Each row below holds a small network's activations on one input, seen along a few directions.
Each table varies a few parts of the input and shows all the possible inputs, shuffled.
Descriptions start from the smaller parts, as in this example, which fits no table here: line(4) and (point or ring(9) or (values(2) and ring(8))).
Shared parts are said once, and a part with two or three values counts as separate values.
(in the rows, 128 means zero)

A family of inputs:
row 1: [211  48 143 177 123 154 179 104 156 145 207 148]
row 2: [ 40  87 148  96 155 138  98 106  49 147  85 127]
row 3: [ 93 110 135  61 175  73 124 104 177  68  78  97]
row 4: [157  66 180 181 107 178 143 126 148 155 235 129]
row 5: [ 39 127 113  82 114 137 132 104 199 118  85 128]
row 6: [225  70 133 172 141 153 195 110 130 107 187 195]
row 7: [ 49 133  90 126 137 162  87 107 143 110  94 131]
row 8: [195 116 139 162 145 147 171 163 126  63 197 220]
row 9: [ 88  74 111  96 176  74  81 120  48 108  84  96]
row 10: [111 123  62 134 160 136  70 113 137  73  78 106]
row 11: [ 80  83  57 117 148  80  71 134  78 122  98  98]
row 12: [200 182 157 175  86 103 147 200 149 189  41  76]
row 13: [ 33  94  91 117 125 142  91 120  80 160  96 128]
row 14: [126 100 197 173 109 175 114 173 145 125 246 159]
row 15: [192 180 118  97 111 117 162 165  61 242 139  84]
row 16: [162 239 125 135  41  92 165 135  58 108 110  81]
row 17: [187 244 143 201 144 110 151  82 150 226 141 115]
row 18: [220 241 128 105  73 111 106 116 153 163 105 152]
row 19: [ 97 120  73  83 146  93 117 123 205  78  81  97]
row 20: [ 38 123 166  54 149 124 144  94 176 102  81 123]
row 21: [145 127 182 148 122 189 138 190 120  77 221 201]
Question: Describe the family of inputs behind these rows.
Answer: values(5) or ring(6) or (values(2) and line(5))
Question: Change only the values(2) part in row 3. List by row number the other rows that result.
Answer: row 20

A family of inputs:
row 22: [152 162 154 169  89 140 168 212  69 137 183 136]
row 23: [ 99 172  87  64 108 117 134  99 127 148  65  93]
row 24: [ 69 107 127  90 139 128  95 132 172  63  93 129]
row 25: [ 97 133 105 106 134 100 103 100  80 173  84  80]
row 26: [141 164 159 182 118 178 122 113 148 144 218 190]
row 27: [ 67  63  99 122 158 129  86 136 134  90 121 120]
row 28: [230 165 137 192  93 128 139 134 179 166 138 125]
row 29: [236 111 122 147 146 101 148 129 102  91 159 170]
row 30: [ 88 158 115  78 120 123 142 105 164  81  60 121]
row 31: [ 71  90 109 135 171 114  81 129  81 151  91 111]
row 32: [156  83 194 124 133 151 190 120 153 166 195 134]
Question: Describe the family of inputs behind these rows.
Answer: values(5) or ring(6)
Question: List by row number the other inputs of the same sort as row 29.
Answer: row 22, row 26, row 28, row 32

A family of inputs:
row 33: [137 147  76 126 129  95  95 125 103 123  66 106]
row 34: [ 84 115 137 152 128 165 102 119 145 128 160 143]
row 35: [ 91 148 110  88 145 108 119  93 142 153  74  98]
row 36: [213 100 160 197 115 135 169 145  68 208 212 130]
row 37: [ 63 110 151 112 144 153 125 110 137 121 149 138]
row 38: [113 157  99 131 138 113  90 105 151 162  72 104]
row 39: [ 83  98 140  91 139 133 139 115 168 128  99 104]
row 40: [ 89  99 127 105 140 139 125 138  95  86 140 150]
row 41: [212 243 175 151  56 140 172 174 140 169 156 145]
row 42: [110 105 113 145 123 150 102 146 102  93 151 155]
row 43: [119 139  93  84 150  87 110 124  99 115  70 107]
row 44: [242 111 157 192 118 140 180 128 191  91 221 179]
row 45: [108  91 124  90 138 106 136 140 122  87  95 105]
Question: Describe the family of inputs behind these rows.
Answer: values(3) or (values(2) and line(5))
Question: List by row number the other inputs of the same sort as row 41.
Answer: row 36, row 44
